A small network was shown many inputs. Here are its activations along a few directions, one row for each input.
In each table, some parts of the input vary, and every possible input appears once, in random order.
A made-up example of a description, with smaller parts first: one of 6 places along a line, together with either a single point or one of 9 places around a ring or (one of 2 separate values, together with one of 8 places around a ring).
Shared parts are said once, and a part with two or three values counts as separate values.

Rows:
row 1: [  0  12  17  17  -6  14  10  -4   6  24  -1  -1 -31  -7]
row 2: [-12 -12  19   4  -4  -9  12 -13 -50  -8  -6   5  17  13]
row 3: [ 22  -6  -3  13   7   2 -14   9   7  15  19   6  -3   1]
row 4: [-19   9  11  -3 -20   1  10 -19 -29 -20 -21 -11  13  -2]
row 5: [ 11  -4 -14  10   8  23  -7   6  32   3  13   4  -1 -11]
row 6: [ -7  24   4 -14 -12  -8  -5  -6 -15 -15 -17  -4   6   7]
row 7: [  1  13  -9 -20 -16  -1  -4   3  -3 -32 -18 -14   5  -4]
row 8: [ 11  22 -19 -10  -8  -5  -7  13  15 -13  -6 -13 -11   0]
row 9: [-16   4  -3  -8  -1   2  -1  -8  -9 -14  -4  11   9   3]
row 10: [  4  34  -6  -5  -3 -12  -9   3   4   4  -5  -3 -10  11]
row 11: [  2 -16  -5   7   5  32  17   4  23   8  13   3 -23 -20]
row 12: [ -8  -9   5 -19   8 -38 -12   1  36   9 -29 -25  26  -5]
row 13: [ 13 -19   8  10   3  11  13   8  -3  21  19   3 -28  -7]
row 14: [  2   5 -25  -8   6   6  -2  10  20 -10   9   3  -6  -3]
row 15: [ 11  26   5  20  -1   3 -16  -3  17  21  -1   1  -6   0]
row 16: [-15 -28   1 -12  21 -19  -7   1  41   8  -8  -9  29  -4]
row 17: [ 17   4  13  25  13  -7 -12   2  -6  31  16  17   0  15]
row 18: [  4  -7  -2 -16  -4 -11  -4   5 -25 -20   1  -1   7   7]
row 19: [  8 -11  23  21   8   3  14   0 -15  36  15  15 -26   9]
row 20: [ -5  15 -12  -1  10  -2  -4   1   8   5   9  14  -7   7]
row 21: [ -6  -7   9  19   9  23  16  -6  11  22  11  14 -25  -9]
row 22: [ -2   3  11  -7   3 -19  -3   0 -38  -5  -2  11  11  20]
row 23: [-26 -11   4   2  -8  12  14 -20 -21 -18  -7   7  17  -4]
row 24: [ 18  15  -9  10  -6  11 -15   8  30   3  -1 -10  -5 -11]
row 25: [  9  14   2   1  11 -23  -6   9 -19  15  12  13  -4  25]
row 26: [  8   3   2   4 -11  21  11   7  19   9   1 -11 -31 -19]
row 27: [-16 -20  -8  -7 -12  19  16 -11  -8 -33  -5  -5  16 -13]
row 28: [ 14   3 -12  -8   5 -16  -7  15  -7  -1  14   2  -7  11]
row 29: [ -4 -31   7 -12  21 -46 -13   4   5  22 -10  -9  33  12]
row 30: [ 3  5 -1 21 13 14 -9 -4 22 19 13 15 -2 -1]
row 31: [ -8  -5 -15 -15  -5  10   2   1   3 -29  -3   0   9  -6]
row 32: [ -9  -1  -2 -11 -23  10  11 -10 -16 -36 -19 -20  13 -13]
row 33: [ -6 -21   4  -7 -11  -1  10  -7 -36 -24  -2  -7  14  -1]
Describe the family of inputs behind these rows.
Answer: one of 3 separate values, together with either a single point or (one of 2 separate values, together with one of 5 places along a line)
Changing only the choice among 3 separate values turns row 31 into row 7. The same change can be made to row 5. Which row results?
Answer: row 24
Which other rows does row 27 become when the choice among 2 separate values takes its other values? List them by row number.
Answer: row 23

Rows:
row 34: [ 15  -3   6  14  15  -9   0   8  -1  37  25  13 -22  12]
row 35: [ -6   6 -15 -25  -5 -21 -10   2   6 -24 -20 -16  18   0]
row 36: [  1  14  -8   4 -15  41  10   0  10 -16   8   3 -24 -13]
row 37: [ -6 -13   6   1  -9   8  11 -10 -42 -21  -1   5  10   4]
row 38: [  0  13  -6   4 -11  36  12  -2   0  -9   5   7 -25 -11]
row 39: [ 12  -3   7  16   8   3   3   6  18  32   8   3 -24  -2]
row 40: [ -9 -16  13   0  -8   1   9 -10 -49 -16   2  10   6   9]
row 41: [ 17   2  -6   6  10  14  -5  12  31  16  11   1 -23 -14]
row 42: [ -2   0  10 -19   2 -37 -12   2 -25  -6 -13   0  22  21]
row 43: [-14  -9 -13 -11 -15  20  20  -5  -7 -38  -5  -9   4 -13]
row 44: [ 17   2  -8   8   4  20  -9  13  41   9  14  -3 -20 -17]
row 45: [  2  -2 -19  -6   6  -7 -20   6  44   2  -1  -6  15  -7]
row 46: [  1   3   1 -16   1 -30 -11   3 -19 -11 -15  -5  27  16]
row 47: [-15 -11   6  -5 -15  14  18 -14 -22 -23  -7  -6   9 -11]
row 48: [ 14  -1   4  18   4  10   1   9  27  27   7  -1 -20  -7]
row 49: [ -8   6  -2 -17  -7 -22  -9  -3  -1 -15 -20 -20  26   2]
row 50: [  1  -1 -15  -9  13 -13 -17   7  36   9  -4  -1  13  -3]
row 51: [  5  13   3  20  -7  22   9  -5 -28   4  14  14 -18   3]
row 52: [  6  -3   2   2  23 -27 -15   7  12  21   5   7  17  15]
row 53: [  0  10   8  21  -5  12  10  -5 -36   8  17  17 -22   8]
row 54: [-16 -13  12  -6 -13   9  16 -15 -30 -16  -8  -1   7  -7]
row 55: [  1  13   8  17 -12  30  14 -10  -5  -2   2   7 -22  -9]
row 56: [-15 -10  -8 -12 -12  17  18  -5 -16 -32  -8  -5   3 -10]
row 57: [ -3  12  11  17 -11  23  15 -10 -14   5   2  10 -24  -6]
row 58: [ -4   6 -20 -22  -8 -18  -9   2  14 -31 -16 -21  20  -3]
row 59: [  3  -5  10   0  25 -33 -14   7   6  25   8  12  13  21]
row 60: [-10   4   5 -20  -4 -27  -9  -2  -8  -9 -20 -15  22   6]
row 61: [ -3  -6   6   0  19 -22 -12   1  22  22  -6  -3  12   7]
row 62: [ 19  -1   1  15  13   0  -1   9   7  34  22   9 -18   7]
row 63: [ -1  -4  -1   3  14 -16 -13   1  30  17  -6  -8  16   2]
Describe the family of inputs behind these rows.
Answer: one of 5 places around a ring, together with one of 6 places along a line
Which other rows does row 40 become when the place on the ring of 5 takes its other values? List them by row number.
Answer: row 34, row 42, row 53, row 59
Which other rows does row 62 become when the place on the line of 6 takes its other values? List them by row number.
Answer: row 34, row 39, row 41, row 44, row 48

Rows:
row 64: [ 15  20   5  24  -2  19   2   2  12  23   7   7 -31  -3]
row 65: [ -8   5 -13 -23 -20  -2   3  -3 -32 -44 -15  -9  16   1]
row 66: [  0 -21  -7  -4  15  -5  -1   8  42  15  -1 -11   3 -13]
row 67: [ -5 -18  13  -3   2 -18   9  -3 -47  -7   1   7  13  18]
row 68: [ 14  -7   4  26  11  20   7   3  -2  30  29  21 -22   1]
row 69: [-15 -19  -3 -14  11 -24  -7  -5  23  -3 -17 -14  35  -2]
row 70: [  9  15 -16   6 -12  33   4   4  14 -18  10  -2 -22 -14]
row 71: [ -3  15 -18 -23  -1 -21 -19   4  12 -23 -15  -9  25   8]
row 72: [ -5 -18   2  13   2  31  12  -3  29  10   4  -2  -8 -22]
row 73: [ 18 -11   0   7  24 -15 -15  14  16  35  22  13  -8  11]
row 74: [  0  20   4  -5   5 -35 -21   1  10  13 -13  -8  17  15]
row 75: [ -2  21  12  12 -13  18  12  -9 -23   3  -1   7 -24   1]
row 76: [-18 -18   9   3 -10  28  21 -14  -3 -12  -6   1  -3 -18]
row 77: [ -3  12  14  -8 -10 -16   1  -6 -34  -8 -13  -7   9  10]
row 78: [ -4  -6  13  16  -3  16  20  -8 -37   6  19  20 -17   8]
row 79: [ 18  18  -1   6   7 -16 -16  14  28  30   3  -4 -16   4]
row 80: [-19 -29   9 -13  -8  -7   9 -13 -13 -22 -17 -13  28  -8]
row 81: [ 14  14 -21 -14   2  -2 -12  17  33  -9   2  -7  -5  -3]
row 82: [ -6  14 -12  -4 -23  30  13  -6 -23 -36   1   1 -15 -12]
row 83: [  2  -6   5  -2  22 -34 -18   5  -2  16   2  10  23  19]
Describe the family of inputs behind these rows.
Answer: one of 4 separate values, together with one of 5 places around a ring
Changing only the choice among 4 separate values turns row 74 into row 71. The same change can be made to row 79. Which row results?
Answer: row 81
Start at row 72 and move only the place on the ring of 5, one step at a time. The first step leads to row 76. Which rows follow, in order?
Answer: row 80, row 69, row 66
Start at row 68 and move only the place on the ring of 5, one step at a time. The first step leads to row 73. Which rows follow, in order?
Answer: row 83, row 67, row 78
